These are the activations of a small neural network, seen along a few directions. Each row is one input.
Each table varies a few parts of the input and shows all the possible inputs, shuffled.
A made-up example of a description, with smaller parts first: values(3) and (point or ring(9) or (ring(5) and line(6))).
Shared parts are said once, and a part with two or three values counts as separate values.

Other details of the inputs shift rows strongly along two fixed directions, in all tables alike. That doesn't count.

A family of inputs:
r1: [ 12.9   1.4  18.4   2.6 -13.6   6.0   2.2  -4.2  -6.4  -2.1   5.8]
r2: [ 10.4 -45.7  -9.0  17.8 -34.1   0.9 -39.3 -36.5 -16.6  18.3  47.8]
r3: [  3.5  12.2  34.6   4.0  17.4  -4.1   7.5  14.3  -8.7 -12.1 -35.4]
r4: [  6.0  -2.1  18.9  11.5  -5.3   2.2 -10.3 -10.2   8.5  -4.6  -8.7]
r5: [ -7.2   8.6 -31.4  -7.7  -4.7  -3.8   8.0   8.5   1.3   3.3  16.6]
r6: [  4.4  12.0  29.0  11.9  13.0  -5.3   4.9  13.1  -7.3 -15.1 -32.1]
r7: [ 10.2  -1.3  16.9  13.0  -4.7  -0.2  -5.1  -1.3 -15.6  -6.7  -2.9]
r8: [15.7  2.2 17.7 -8.3  8.1 15.9 18.7 12.1  0.2 -6.8 -3.2]
r9: [-17.1   1.3 -29.0  -9.3   8.6  -7.9  -3.4  -1.5  14.3   8.6   3.2]
r10: [-12.4   5.3 -28.1 -16.4   4.7  -5.7  10.1   0.2  -2.3   8.6  17.3]
r11: [  7.3 -41.7 -10.0   6.6 -45.1   8.8 -32.4 -46.9   6.1  22.5  49.1]
r12: [  6.9   1.9  18.4   3.8 -12.0   6.2   2.8 -16.1   4.5  -3.4  -1.0]
r13: [ -7.8   9.2 -23.8 -15.3  -0.3  -2.5  11.0   9.5  -0.2   6.0  12.2]
r14: [-15.8   1.0 -31.2  -6.4   7.0  -8.7  -3.8  -0.2  14.4   7.4   3.7]
r15: [ -9.6   9.5 -29.2  -9.0   0.9  -3.4   9.4   7.5   0.3   2.3  16.4]
r16: [-17.8  16.5 -38.4 -19.3  14.3  -9.0  19.4  12.6  -0.1   4.9  10.0]
r17: [  1.2   2.2  20.2  11.6  10.5  -6.7  -1.9   2.2  -8.2  -8.6 -18.6]
r18: [ 16.8   0.0  53.6  18.4   1.5   1.7  -5.0   1.7 -11.3 -13.8 -29.7]
r19: [ -0.9   8.9  31.8   3.6  22.4  -7.0   7.1   5.2 -11.1  -9.4 -30.6]
r20: [-12.1  -1.8 -20.8   5.0   8.3 -10.1  -6.6  11.1  -0.5  -0.5   0.0]
r21: [-12.8   7.3 -31.7  -8.2  -4.9   0.3   6.2   2.2  14.2   3.3  12.2]
r22: [  8.5 -45.2  -7.8  12.1 -41.4   4.7 -45.3 -39.7  10.3  23.2  39.3]
r23: [-13.2   6.6 -25.9 -16.7  -2.7   0.2   8.3   1.0  12.3   8.3   7.0]
r24: [  5.6  18.8  32.4   6.4  19.6  -2.9  14.2   7.6 -19.2 -16.2 -26.8]
r25: [18.4 -8.9 23.2 -0.8 -6.3 24.5  6.9 -3.3 11.8 -2.0 -0.6]
r26: [  2.0  27.9  23.6  -0.3  24.0  -2.9  20.9  25.1 -14.7 -17.9 -33.7]
r27: [  4.8  -8.2 -11.5  -5.8  13.4   7.5   5.7  18.5  -4.1  -4.0   3.6]
r28: [-15.0   5.2 -30.2  -3.1   6.2  -8.3  -2.7   2.5  15.8   3.4   1.2]
r29: [  7.8  -2.6  17.4  12.4  -0.8   0.4  -5.7  -3.8 -16.8  -6.6  -0.3]
r30: [-18.9  15.5 -38.7  -9.9  11.8  -7.3   4.8  21.1  19.9   2.0  -6.7]
r31: [ -9.4  -1.2 -29.3  -9.9  27.5   0.4   9.4  33.8   9.0  -2.9  -8.5]
r32: [ 25.5  -7.5  67.5  14.9  -6.1   6.7  -7.0 -17.4 -25.3  -8.8 -16.6]
r33: [-20.4  14.8 -36.4 -14.7  13.9  -8.0   6.0  18.5  18.4   4.5  -7.8]
r34: [-13.8  -3.7 -20.5   0.3  12.7 -12.6  -4.1   6.4  -3.3   3.5  -0.8]
r35: [  8.5 -43.4 -14.0   9.6 -48.1   8.2 -34.1 -46.6   6.6  22.3  52.2]
r36: [  6.2  -9.3  28.4   8.4   0.9  -3.1 -10.4  -4.7  -9.4  -1.2 -12.9]
r37: [-17.6  18.4 -41.1 -16.1  11.5  -8.5  18.3  14.2   1.8   2.5  11.0]
r38: [ 12.6 -40.9  -8.3   4.8 -45.2   6.4 -31.8 -38.0  -5.6  23.2  53.9]
r39: [ 37.4 -17.2  73.0  18.1  -5.7  25.9  -8.7 -13.9   6.4 -10.3 -22.5]
r40: [ 25.7  -5.3  60.9  23.8 -16.4   8.5 -13.9 -20.5   2.2 -10.9 -21.3]
r41: [-17.4  20.6 -39.5 -13.6   3.2  -3.3  17.3  16.2  16.5   0.3   0.8]
r42: [-10.5   4.0 -26.2  -7.4   7.5  -7.2   1.8  14.1  -8.8   3.6   6.5]
r43: [  5.7  21.3  32.8  -6.4   3.5   7.7  20.4   3.4   3.9  -9.7 -26.1]
r44: [  2.7  13.8  30.9   0.1  21.3  -3.4  13.1   3.6 -20.1 -10.3 -23.6]
r45: [-17.2  19.8 -37.5 -16.2   3.8  -1.2  17.1  18.3  16.8   1.7   0.6]
Description of these inputs: ring(5) and (point or ring(8)).
Question: The inputs of r16 and r34 match in every part but the ring(5) part. If r1 is changed in the same way as r16 into r34, which row does it become?
Answer: r18
Question: The inputs of r45 and r26 match in every part but the ring(5) part. If r11 is changed in the same way as r45 into r26, which row does it become?
Answer: r44
Question: Change only the ring(8) part in r14. List by row number the other rows that result.
Answer: r4, r9, r22, r28, r30, r33, r40
Question: Start at r36 and move only the ring(5) part, one step at a time. The first step leads to r22. Which rows follow, in order?
Answer: r23, r38, r32
Question: Start at r24 and move only the ring(5) part, one step at a time. The first step leads to r17. Which rows follow, in order?
Answer: r28, r12, r37

A family of inputs:
r46: [ -9.9 -31.2 -17.4  21.6   1.9 -11.0 -30.6  -4.1  -2.1   8.2   6.4]
r47: [ 11.2 -26.9  10.4  -4.3 -21.2  17.5 -12.9 -21.7  19.1  11.3  12.6]
r48: [-10.2 -38.3 -68.7 -15.3 -35.7   4.4 -32.1 -10.5  35.9  35.7  51.8]
r49: [ 24.0 -42.8  30.8  34.8 -19.9   2.6 -34.2 -31.0 -19.0  -0.9  22.5]
r50: [  4.5  14.5  67.3  20.9  32.5  -8.6   2.2  11.5 -15.3 -21.4 -65.0]
r51: [ 18.1  26.9  59.2 -10.3  21.6  23.7  41.8  -2.2   1.2 -21.0 -35.8]
r52: [  3.0  -5.7 -18.9   2.8 -16.9  10.6  -4.2  19.0   7.9   1.4   8.5]
r53: [ -0.2 -12.3 -14.6   1.9  -2.7  -7.7 -12.9   4.6 -23.1   3.1  12.6]
r54: [ 20.2 -31.6  32.1  20.3 -25.6  -5.0 -40.0 -31.0 -28.5   9.4  17.1]
r55: [-28.7  47.7 -72.4 -39.9  38.9   3.9  49.2  36.0  28.3  -2.6  -2.1]
r56: [ -3.0   2.4 -24.9  -8.5 -24.7   7.1  -3.7 -17.0  14.7  12.2  32.4]
r57: [ -8.2  -2.0 -36.6 -11.0 -12.8  -1.5   6.7  -5.6  13.3   9.6  27.9]
r58: [-15.6 -51.3 -75.7   9.7 -26.2 -10.0 -50.0  -4.3   1.6  24.5  57.1]
r59: [ 12.7  33.1  50.0 -10.5  17.0   7.6  29.4  17.8  17.8 -17.2 -52.4]
r60: [-43.6  37.6 -82.9 -32.2  47.2 -29.5  23.8  53.8  -7.7   1.8  -7.7]
r61: [-50.4  42.0 -88.6 -39.7  35.6 -18.4  40.8  51.7  33.2   1.4 -15.6]
r62: [-43.1  38.1 -78.8 -45.2  45.9  -0.9  48.5  44.3  33.2  -0.1 -15.7]
r63: [ -0.6 -10.5  -9.9   8.3   3.8 -14.1 -20.9  -2.7 -12.6   4.8  14.6]
r64: [ -0.2  -8.9 -34.4  -4.3 -27.8   7.8  -1.1  10.8  -7.6  10.3  33.0]
r65: [ 11.3  10.4  58.7  18.6  33.1  -2.3   9.2  22.0 -16.6 -28.5 -54.5]
r66: [-10.2 -48.9 -70.2   6.9 -24.3 -11.0 -39.8 -11.1 -14.8  23.4  62.9]
r67: [ -3.1   1.4 -28.1   0.7 -24.2   1.5  -5.6 -18.6  17.4   7.2  29.4]
r68: [  7.6  37.4  50.8 -22.2  17.8   7.3  39.4  19.2   2.8 -10.2 -42.1]
r69: [  6.8  22.6  64.6  11.2  30.6 -11.2  11.6   7.2 -31.1 -18.4 -57.5]
r70: [ 15.7  -8.3   0.6  -4.9 -22.1   9.3  -2.8 -16.3  15.5  10.2  23.8]
r71: [ -8.1   0.8 -16.4 -13.0 -17.3  -2.0  10.3  -6.6   1.5   9.1  18.8]
r72: [-44.9  30.6 -77.0 -21.8  49.5 -27.3  14.5  57.4   7.0  -1.9 -16.8]
r73: [  6.1  42.4  64.1  -2.0  10.8   3.0  42.0   0.5 -11.6 -25.7 -48.0]
r74: [ -8.5   9.9 -21.6  -2.6  -8.8  -0.6  12.6  -9.9   9.7  -1.1  13.7]
r75: [ 15.6  23.6  57.3  10.6  32.5  -2.0  19.5  20.9 -25.3 -29.1 -43.8]
r76: [  2.6  -6.7 -14.4 -17.3  -4.5  13.3   7.9  -9.1  15.0  10.7  21.4]
r77: [ 17.5 -33.1  36.2  28.0 -19.7  -4.2 -41.0 -32.3 -22.4   6.6  13.1]
r78: [ 16.9 -38.1  30.9  33.4 -17.6  -5.1 -40.2 -33.8 -19.7   5.5  16.2]
r79: [  8.8  47.0  64.2  -2.6   7.3   3.4  35.5   2.0  -4.4 -23.4 -46.4]
r80: [-48.2  37.3 -74.1 -29.5  47.7 -32.2  18.8  46.7  -9.2   5.6 -19.6]
r81: [  1.1  -5.1 -23.1   0.2 -21.9  10.3 -15.5 -16.4  31.6   9.1  18.0]
r82: [ 15.6 -36.9  31.8  27.8 -21.3  -4.0 -47.4 -24.4 -13.0   6.5   8.2]
r83: [ 12.3  30.1  75.3  11.2   6.9   7.3  26.3  -2.7   3.9 -29.1 -59.9]
r84: [ 14.2  17.6  71.7  22.9  39.0  -6.2  16.1   8.4 -23.1 -27.9 -54.5]
r85: [ -7.2   9.7 -37.5 -26.5   4.5   2.3  13.9  13.2  24.3  13.8  13.7]
r86: [ 17.8  24.5  66.9  11.9  31.1  -5.1  13.5  14.1 -24.8 -26.8 -44.4]
r87: [  9.0  29.3  59.5 -19.7  19.0  13.6  41.1   7.2  -3.4 -14.0 -37.3]
r88: [ 17.6 -38.7  33.6  29.9 -18.8  -3.1 -34.6 -32.5 -28.2   6.2  11.1]
r89: [ 14.6 -23.9  24.5  -3.2 -29.6  22.9  -1.2 -34.9  -3.7   8.2  28.7]
r90: [-52.7  30.1 -74.0 -20.7  49.9 -30.6  10.8  52.0   6.5   3.5 -26.9]
r91: [ -0.2  -1.8 -23.7  -9.6  -7.8  16.2   3.3  -6.7  27.3   4.8  11.5]
r92: [ 21.9 -20.4  24.4   3.6 -38.3  25.3  -8.3 -38.8   1.4   8.0  33.4]
r93: [ -6.3 -23.6 -12.4  17.3   5.0  -7.7 -21.4   3.8  -2.9  -0.2   1.4]
r94: [  7.9  -2.0 -20.9   1.2 -16.0  11.9   3.1  13.8   0.0   3.1  22.8]
r95: [ -2.4   6.6 -12.2 -18.7 -13.1   1.5  12.0   1.3  10.0  11.0  15.4]
r96: [ 25.5 -41.2  29.1  32.2 -17.5   3.1 -32.1 -23.8 -22.3  -2.8  22.9]
r97: [ 20.8 -40.8  29.9  27.1 -24.4   0.7 -33.0 -30.7 -27.3   3.4  19.2]
r98: [ -2.7  -9.6 -14.7   7.8 -32.1   2.9 -19.0 -19.6  24.2   7.1  15.5]
r99: [ 27.1 -13.2  19.9  12.6 -36.2  20.5 -19.0 -40.9  15.4   5.7  28.2]
Question: What is each input in this table made of?
Answer: values(3) and (point or ring(8) or ring(9))
Question: The inputs of r69 and r50 match in every part but the values(3) part. If r97 is changed in the same way as r69 into r50, which row does it become?
Answer: r93
Question: The inputs of r98 and r67 match in every part but the values(3) part. If r47 is changed in the same way as r98 into r67, which row does it become?
Answer: r76
Question: Change only the ring(8) part in r78. List by row number the other rows that result.
Answer: r49, r63, r75, r77, r84, r86, r96
Question: Change only the ring(9) part in r68. List by row number the other rows that result.
Answer: r56, r71, r73, r79, r87, r89, r92, r95
Question: Change only the values(3) part in r68. List by row number the other rows that result.
Answer: r48, r85

A family of inputs:
r100: [-21.4  24.1 -13.5  -8.7  50.4 -14.8  17.9  34.4   3.8 -13.0 -40.1]
r101: [-11.1 -13.1 -45.4  -3.4 -11.5 -12.1 -12.0   3.7 -15.2  13.5  38.3]
r102: [ 13.0 -35.8   4.4  16.3 -26.3   6.9 -33.2 -11.8   6.8  11.1  17.0]
r103: [-25.8  47.9 -15.0 -12.1  24.0 -18.1  25.2  26.1  11.2 -10.8 -37.3]
r104: [  0.3  -3.1  17.3  11.3  15.3  -9.1  -4.8  -3.5 -23.4  -5.1 -10.9]
r105: [  6.0 -11.3   5.6  12.2   4.3   5.2  -8.6   5.8   8.9  -4.4  -7.8]
r106: [ 9.5  8.2 21.3 -8.1 -4.6  6.9  9.7 -5.6  4.5  0.1 -6.5]
r107: [  4.8 -17.9   3.9  23.2 -32.1  -1.7 -28.7 -35.0   6.8   5.2  18.7]
r108: [  0.3  -8.8 -14.5  -5.0 -11.5   6.7   0.5 -13.1   9.5   7.0  19.3]
r109: [-12.6 -29.6 -85.7  -1.4 -22.5   0.3 -23.0   2.1   9.4  19.4  60.5]
r110: [ -9.4 -25.9 -25.1   3.2  -4.0 -10.2 -29.1  -2.1   2.4  13.9  13.1]
r111: [ 30.2  22.9  90.6   7.5  13.1  18.7  23.7 -10.5  -4.8 -24.4 -43.2]
r112: [ 13.3 -19.1  40.4  17.6  -9.1  -5.7 -22.2 -19.1 -28.8   1.9  -2.6]
r113: [ 19.1 -14.0  41.3   9.0 -20.0  17.0  -1.6 -25.6  -1.5  -2.9   3.1]
r114: [-27.3  23.4 -47.8 -30.2  14.1  -4.1  27.3  26.6  14.0   5.4  -1.1]
r115: [ 21.7  10.4  58.6   0.1  -4.0  14.1   9.6 -11.1  -1.1  -8.0 -19.4]
r116: [12.9  3.8 17.3  3.3 -5.1  7.1  2.8 11.0 -7.2 -7.1 -7.2]
r117: [-24.6  25.8 -47.8 -30.9  16.2  -6.1  27.1  25.5  15.6   6.0  -1.8]
r118: [-14.9  36.3 -12.4 -10.2  40.3 -13.4  34.7  34.7 -17.3 -17.0 -21.6]
r119: [ 15.9 -24.2   6.6   6.3 -27.1  12.4 -15.3 -32.5   6.3   9.3  29.5]
Question: The inputs of r103 and r107 match in every part but one. If r106 is changed in the same way as r103 into r107, which row does it become?
Answer: r119
Question: What is each input in this table made of?
Answer: values(2) and (point or line(4) or ring(5))
Question: Change only the line(4) part in r115. List by row number the other rows that result.
Answer: r106, r114, r117

A family of inputs:
r120: [ 24.2 -12.3  71.2  17.6 -16.2   6.4 -12.9 -39.6  -0.5  -5.4 -15.8]
r121: [ 23.6  -7.3  48.7  25.0 -19.8  11.6 -19.8 -19.4  13.6  -5.6 -19.7]
r122: [-13.5 -16.0 -69.3 -17.8 -21.5   2.2  -1.2   9.6  13.4  18.4  45.5]
r123: [-33.3  50.5 -31.4 -20.0  42.2 -13.4  38.2  36.9  23.6 -13.4 -46.7]
r124: [ 23.7   8.7  71.5   6.9  10.5   7.2   4.1 -16.4   0.1 -13.5 -36.5]
r125: [ 16.0   5.2  57.8  13.8 -20.1 -12.6 -17.0 -12.6 -38.7  -2.7 -14.1]
r126: [-27.0 -19.3 -62.3  -8.4 -18.0 -10.3 -16.5 -18.2  20.2  21.9  33.6]
r127: [ 10.2 -52.4  -5.3  27.7 -31.0  -6.7 -50.4 -30.7 -15.4  16.6  43.2]
r128: [ 18.3   4.0  70.9  22.3  13.6  -5.5   1.2  -0.4 -31.2 -19.0 -36.7]
r129: [-32.6  38.6 -49.3 -19.5  56.2 -15.4  34.6  53.0  -5.2 -13.6 -29.5]
r130: [-18.3   3.2 -54.9 -18.1  -8.4  -2.4   7.1  -6.1   6.9  16.1  41.5]
r131: [ 19.9  -5.3  53.7  23.4  10.4   2.1  -7.4  -1.9 -16.0 -17.0 -25.0]
r132: [  3.5  29.9  10.0 -16.1  20.0   5.1  30.7   7.0  -1.8  -7.2  -8.7]
r133: [-18.1 -18.2 -49.3  -7.8 -11.3   0.3 -15.7   8.5  23.0  17.5  19.6]
r134: [-29.5  50.4 -23.4 -18.8  62.1 -22.4  44.4  54.9 -14.1 -18.3 -45.9]
r135: [-17.6  57.2 -22.0 -41.3  55.0  -2.8  61.8  53.2   4.8 -12.4 -36.4]
r136: [  7.4 -64.4 -17.4   7.8 -48.5  11.8 -51.7 -40.0   9.7  31.0  55.3]
r137: [-21.5 -40.9 -90.4   1.4 -13.6  -7.5 -38.8  -4.1   5.0  24.7  58.9]
r138: [ -2.9  30.2  21.2 -11.0   8.5   5.4  34.2  -0.1  -5.3 -10.6 -15.2]
r139: [ 38.2 -33.5  79.0  19.9 -25.0  20.0 -30.6 -38.0  -1.5   1.2  -5.4]
r140: [  3.0  17.9  12.6 -22.1  15.2   8.6  34.6  17.1  -6.7  -4.0 -14.7]
r141: [ -8.8 -11.9 -65.0 -10.2 -25.9   2.8  -7.0   5.0  19.8  14.7  47.5]
r142: [  7.4 -11.4 -25.7   4.9 -32.4   9.3 -13.1 -12.0  13.5   5.5  35.3]
r143: [ 23.4 -16.2  55.7  24.4  -3.9   4.2 -10.9 -15.1 -30.9 -11.2 -11.3]
r144: [ -1.2  19.8  13.2  -0.2  12.6   2.6  10.3  20.8  20.3  -8.6 -34.7]
r145: [-19.6 -10.7 -54.2   2.5  12.3 -17.9 -13.7  15.1  -0.2   7.1  19.1]
r146: [ 25.1   3.8  54.4  13.7 -22.9  17.3   5.6 -26.3  -6.3 -12.5  -3.3]
Question: What is each input in this table made of?
Answer: point or ring(8) or (values(2) and ring(9))
Question: Change only the values(2) part in r136. List by row number the other rows that result.
Answer: r140
